A small network was shown many inputs. Here are its activations along a few directions, one row for each input.
In each table, some parts of the input vary, and every possible input appears once, in random order.
A made-up example of a description, with smaller parts first: line(4) and (point or ring(11) or (values(3) and ring(8))).
Shared parts are said once, and a part with two or three values counts as separate values.
In the rows, 128 means zero.

Rows:
R1: [178 138 105 110 129 154 127 118  64 116 139 132 102 162 193 152  80]
R2: [137  99 104 151  92 140 125 211 167 139 106 161 168  85 106 140 113]
R3: [157  98 142 105 148 126 128  66 111 158 164  93  92 158 159 129 118]
R4: [ 84 136 156 127 146  87 128  86 135 132 129  99 119 137  71 102 171]
R5: [112  82 138 131 143 139 124 142 163 162 122  66  95  93 102  96 149]
R6: [ 68 166 164 117 158 109 116  86 143 131 145  90 117 118 100 106 180]
R7: [ 98 207 105 122 147 145 120 140 111  68 117 112 133 131 144 127 139]
R8: [110 128 105 114 129 159 136 178 153  93  99  98 103  67 179 124 102]
R9: [ 88 154 147 121 163 110 125  77 137 133 127  98 112 136  78 105 184]
R10: [102 192 114 130 133 145 122 134 104  87 119 117 149 142  84 134 168]
R11: [195 115 100 128  93 153 122 138  73 149 135 188 141 178 136 177 105]
R12: [ 98  91 140 122 152 141 127 141 171 162 135  73 107  68 114  95 140]
R13: [140 109  95 145  96 158 116 215 151 132 109 144 156  86  92 141 131]
R14: [133 106 119 151  97 118 133 198 186 126 104 173 171  80 140 142  95]
R15: [183 113 124 132  95 106 129 120 103 134 132 223 153 165 184 169  65]
R16: [164  90 141 110 140 125 134  70  97 158 157 106  86 178 134 129 128]
R17: [170 122 129  94 111 144 135  73  83  86 121 138  96 145 210 156  96]
R18: [116  67 131 130 140 120 136 142 166 164 119  88 114  80  89  91 136]
R19: [168  80 148 128 139  97 143  74 106 173 156 139 115 177 130 119 103]
R20: [106 194 100 146 117 144 105 154 112 103 119 149 151 148  69 155 169]
R21: [ 82 139 165 143 152  86 128  83 144 147 141 117 136 141  78  87 152]
R22: [111  71 146 146 141 110 140 141 174 171 125 104 130  90  89  89 122]
R23: [100  75 159 149 149 111 139 142 180 176 134 101 138  91 120  91 121]
R24: [168  93 157 123 146  95 141  71 114 164 167 132 116 174 160 114 103]
R25: [128 120 103 137 115 166 127 197 140 125 108  91 136  87 100 126 140]
R26: [111 185 112 157 102 113 112 159 144 101 105 202 185 141  87 153 144]
R27: [143 112  94 143 106 166 117 215 141 138 113 123 144  90  85 134 138]
R28: [170 143 123  96 127 145 132 105  82  92 129 133  95 152 217 161  86]
R29: [ 84 194 133 110 113 133 137  91 123  42 101 133 117 113 155 127 153]
R30: [167  71 136 114 137 108 142  70  99 167 149 123  94 176 126 127 112]
R31: [ 75 154 160 127 177  96 134  83 146 131 144 108 136 129 119  94 164]
R32: [ 80 152 172 138 161  79 134  82 151 138 145 118 141 136 107  84 154]
R33: [ 83 211 134 115 136 131 119 126 118  44 110 125 118 116 171 137 143]
R34: [152  87 153 117 155 109 137  70 110 152 168 120 107 168 173 123 110]
R35: [112 115 112 110 111 161 144 150 155  86  91 102 101  60 166 123 113]
R36: [189 123 108 109 119 159 124 107  64 135 148 130 121 177 149 157 109]
R37: [197 126  98 121  98 159 123 135  65 152 140 161 128 181 128 170 111]
R38: [115 132 100 126 129 164 133 201 141 108 110  91 120  82 144 130 110]
R39: [104  95 148 140 150 115 143 148 176 161 132  85 122  77 130  90 141]
R40: [196 110 107 126  88 134 124 134  93 147 130 202 152 180 149 173  87]
R41: [110 191 105 155  95 132 107 161 122 103 113 171 173 148  82 148 165]
R42: [ 94 193 143 159 101  86 109 142 156  90 120 213 189 132 128 149 125]
The inputs of R18 and R30 match in every part but one. If R22 is changed in the same way as R18 into R30, which row does it become?
Answer: R19
The inputs of R15 and R14 match in every part but one. If R17 is changed in the same way as R15 into R14, which row does it become?
Answer: R35
What is each input in this table made of?
Answer: values(3) and (ring(6) or line(8))
Which other rows does R9 become when the ring(6) part takes its other values? List them by row number.
Answer: R4, R6, R21, R31, R32
Which other rows does R10 become when the values(3) part takes its other values? List them by row number.
Answer: R25, R36

Rows:
R43: [111 128 130 132 137 130 133 138 146 124 125 112 124 107 123 114 133]
R44: [212 134 112 108 109 137 127  81  42 123 151 183 118 218 190 182  80]
R45: [103 135 135 126 137 128 128 129 145 124 123 119 128 111 123 116 137]
R46: [107 124 135 127 138 126 131 130 151 132 128 115 127 113 120 117 137]
R47: [110 131 125 134 127 133 128 145 144 129 125 123 139 111 111 116 139]
R48: [222  96 118 109 106 132 131  84  54 148 156 182 119 207 188 174  73]
R49: [111 136 134 130 135 123 130 127 136 120 118 110 118 113 117 115 137]
R50: [112 132 128 135 130 127 127 143 146 123 121 120 128 105 113 125 143]
R51: [110 131 126 130 133 127 126 149 149 129 128 122 137 109 115 122 138]
R52: [114 130 132 137 130 121 131 137 145 131 126 120 134 118 106 116 137]
R53: [108 126 131 132 131 127 123 129 146 130 121 121 131 114 109 120 143]
R54: [105 138 133 137 132 122 123 134 140 128 122 121 134 114 117 117 138]
R55: [111 139 134 136 131 123 126 132 137 124 121 116 132 114 113 119 146]
R56: [114 126 129 128 134 128 132 138 141 122 127 105 123 108 120 116 138]
R57: [226 111 104 109  96 148 130 108  54 124 137 182 117 197 199 186  66]
R58: [106 126 131 134 133 126 124 137 145 140 127 119 133 116 115 114 140]
R59: [112 122 135 128 134 124 134 128 141 127 128 105 123 115 118 112 140]
R60: [110 140 131 132 131 124 121 137 144 127 121 127 140 115 105 122 139]
What is each input in this table made of?
Answer: values(3) and (point or ring(5))

Rows:
R61: [128 128 125 124 149 106 125 112 122 144 138 122  87 154 137 124 131]
R62: [137 163 120 133 128 114 117 125 119 109 113 145 138 153 122 135 124]
R63: [142  88 137 113 127 132 132 108 142 139 133 130 120 115 148 139 118]
R64: [146 124 124 127 105 145 124 152 128 117 119 150 138 115 143 159 119]
R65: [137 111 127 132 130 144 122 114 113 174 165 130 130 146 133 120 150]
R66: [126 149 135 121 149 122 130  96 110 124 138 100 103 152 148 112 136]
R67: [136 107 141 126 129 118 130 126 100 160 152 114 121 134 136 111 113]
R68: [136 149 113 138 135 140 116 125 127 126 124 144 156 146 129 136 113]
R69: [ 20 144 144 156 153 122 124 179 222 131 104  66 134  34  51  69 201]
R70: [155 118 105 122 102 141 135 151 122 105 109 147 148 121 121 138 110]
R71: [115 168 132 113 131 117 133 115 109  81 127 140 135 135 135 143 122]
R72: [155  89 131 133 119 128 144 123 146 141 121 128 115 127 154 121 115]
R73: [132 126 131 126 107 134 132 137 105 112 121 147 139 132 106 156 112]
What is each input in this table made of?
Answer: point or (values(2) and line(6))
Which other rows does R72 become when the line(6) part takes its other values? List them by row number.
Answer: R61, R63, R65, R66, R67
Which other rows does R64 become when the values(2) part takes its other values? List them by row number.
Answer: R63

Rows:
R74: [ 42 208 125 152 139 121  95 164 168 107 118 152 170  93  78 128 184]
R75: [245  75 116 114  84 137 149 112  75 139 147 200 135 180 234 172  46]
R76: [247  93  80 140  57 172 117 205  79 148 122 206 152 170 134 207  88]
R77: [ 81 122  96 147 100 158 125 242 212  87  54 120 145  17  83 129 133]
R78: [174 170  92 105 127 172 130 156  65  77 126 131  99 152 223 173  65]
R79: [125 184 155 118 144  94 132  46  94 101 147 132 123 192 129 123 167]
R80: [ 44 161 115 133 111 161 121 189 173  78  82 100 138  34  80 115 177]
R81: [113  48 169 116 172 103 144  59 148 197 160  50  88 123 110  66 136]
R82: [116 116 169 107 158  99 143  23  87 145 159  85  86 174 137  97 136]
R83: [107  23 161 132 185  95 131 100 192 235 163  60 105  99  89  64 123]
R84: [113 209 131 144 131  97 120 109 114  95 131 173 167 174 110 133 152]
What is each input in this table made of?
Answer: values(3) or line(8)

Rows:
R85: [ 47 118 179 166 145  66 152 116 159 146  97  72 144 111  43  29 162]
R86: [ 61 174 114 135 152 118 127 132 152  67 123  95 156  90  61  67 158]
R87: [145 183 139 110 157 132 128 114  90 130 143 151 142 198 185 185  88]
R88: [149 124  78 147 116 189 139 215 125 132 160 117 101  79 114 165 132]
R89: [123 168  97 111 110 179 127 191 121  91  91 142 106  98 126 169 163]
R90: [ 77 100 116 118 123 150 148 157 185 114 123  63 132  51  86  86 141]
R91: [196 110 121 129 136  94 121  41  66 168 132 138 111 239 108 130 109]
R92: [156 186 126 145 105 127 115 136  99  85 137 149 172 148 167 150 102]
R93: [ 62 139 111 157 126 106 113 140 164 124  93 111 171 113  41  65 154]
R94: [ 39 139 164 136 188 114 166 122 166 110 102  45  83  76  99  54 169]
R95: [186 164 147  92 156 113  98  56  68 159 165 111 112 225 163 175 133]
R96: [ 54  71 173 156 120  88 119 102 222 140 145 109 120  74  83  68 158]
R97: [189 104 129 152 125 139 144 168 131 145 152 187 166 126 166 127  96]
R98: [ 41 167 183 147 186 102 150 113 179 112 156  61 139 105  96  62 189]
R99: [117 194 116 135 118 140 115 190 123  91  83 146 145 131  97 181 167]
R100: [138 149 116 116  75 146 141 140 113  77 101 167 110 121 198 162 116]
R101: [ 63  83 159 136 150  99 149 119 175 125 146  44  92  45  95  36 142]
R102: [163 101 120 108 130 145 100 131  98 170 154 130 104 142 225 184  67]
R103: [184  47 138  79  86 148 136  45 103 147 159 128  95 175 189 165 127]
R104: [ 75  96 131 123 100 111  96 154 201 143 133 132 151  61  71 102 151]
R105: [ 40 154 121 107 107 154 131 150 171  93 113 105 102  59 106 120 182]
R106: [207  69 123 110 141 112 114  69  86 190 210 155  90 195 149 145 102]
R107: [170 145 114 151 124 104 161 136 123 106  98 182 190 173 140 104  90]
R108: [191 107 133  73 138 150 126  23  78 113 135 134  87 172 183 169 153]
R109: [152 152  96 177 126 133 101 190 100 132  55 138 179 146  52 124 139]
R110: [163 152 109 138 153 111 121 100  82 168 154 193 141 180 152 168  75]
R111: [187  90 120 122 146 111 149 120  88 165 134 172 118 144 140 136  42]
R112: [174  98 129 117  79 140 120 140 138 114  97 153 142  95 210 170 109]
R113: [151 104 109 157 112 158 115 203 162 141 100 178 130 109  85 178 146]
R114: [139 152 130  91 109 163 117 127  73 144 149 133 106 159 211 167  78]
What is each input in this table made of?
Answer: ring(5) and line(6)
The inputs of R86 and R98 match in every part but the line(6) part. If R93 is changed in the same way as R86 into R98, which row does it become?
Answer: R85
Which other rows does R112 become when the line(6) part takes its other values? List them by row number.
Answer: R88, R90, R101, R102, R103
A walk changes only the ring(5) part. It starts at R106 and steps to R91. List the rest of the walk in order.
Answer: R95, R108, R103

Rows:
R115: [152 125 107 112 116 148 133 125 113 116 119 149 109 145 140 157 123]
R116: [160 152 136 131 122 131 134 117 106 119 117 150 133 158 138 156 121]
R117: [154 145 123 124  96 139 136 134 113 106 129 167 164 136 166 137 120]
R118: [150 131 124 126 122 127 114  95  98 123 130 138 126 163 127 146 121]
R119: [ 57 108 148 161 148 112 131 192 225 155 109  73 147  44  28  76 182]
R120: [154 103 128 125 121 120 136  99 124 145 136 153 138 145 162 119 104]
R121: [141  86 134 121 116 114 133  87 115 151 157 141 116 148 164 113 119]
R122: [154 126 116 138 115 125 110 160  96 120 125 158 135 126 133 171  87]
R123: [152 128 150 112 123 132 138  81 109 147 138 132 105 168 145 139 154]
R124: [151 113 129 105 136 132 134 107 106 145 154 112  94 163 156 130 125]
R125: [151 118 119 133 111 122 127 125 109 135 116 157 119 150 141 142 104]
R126: [  8 186 151 150 171  98 118 150 207 115 120  91 157  58  54  74 200]
R127: [ 26 143 144 137 159 143 135 174 199 111  98  36 118  21  83  68 176]
R128: [156 119 108 122 145 135 131 112  96 122 139 125 121 155 129 141  93]
R129: [155 138 102 122 117 141 113 162 106 109 133 139 137 141 154 152  90]
The inputs of R125 and R116 match in every part but one. If R119 is changed in the same way as R125 into R116, which row does it become?
Answer: R126
What is each input in this table made of?
Answer: values(3) and (point or line(4))
Which other rows does R123 become when the values(3) part takes its other values? List them by row number.
Answer: R121, R124
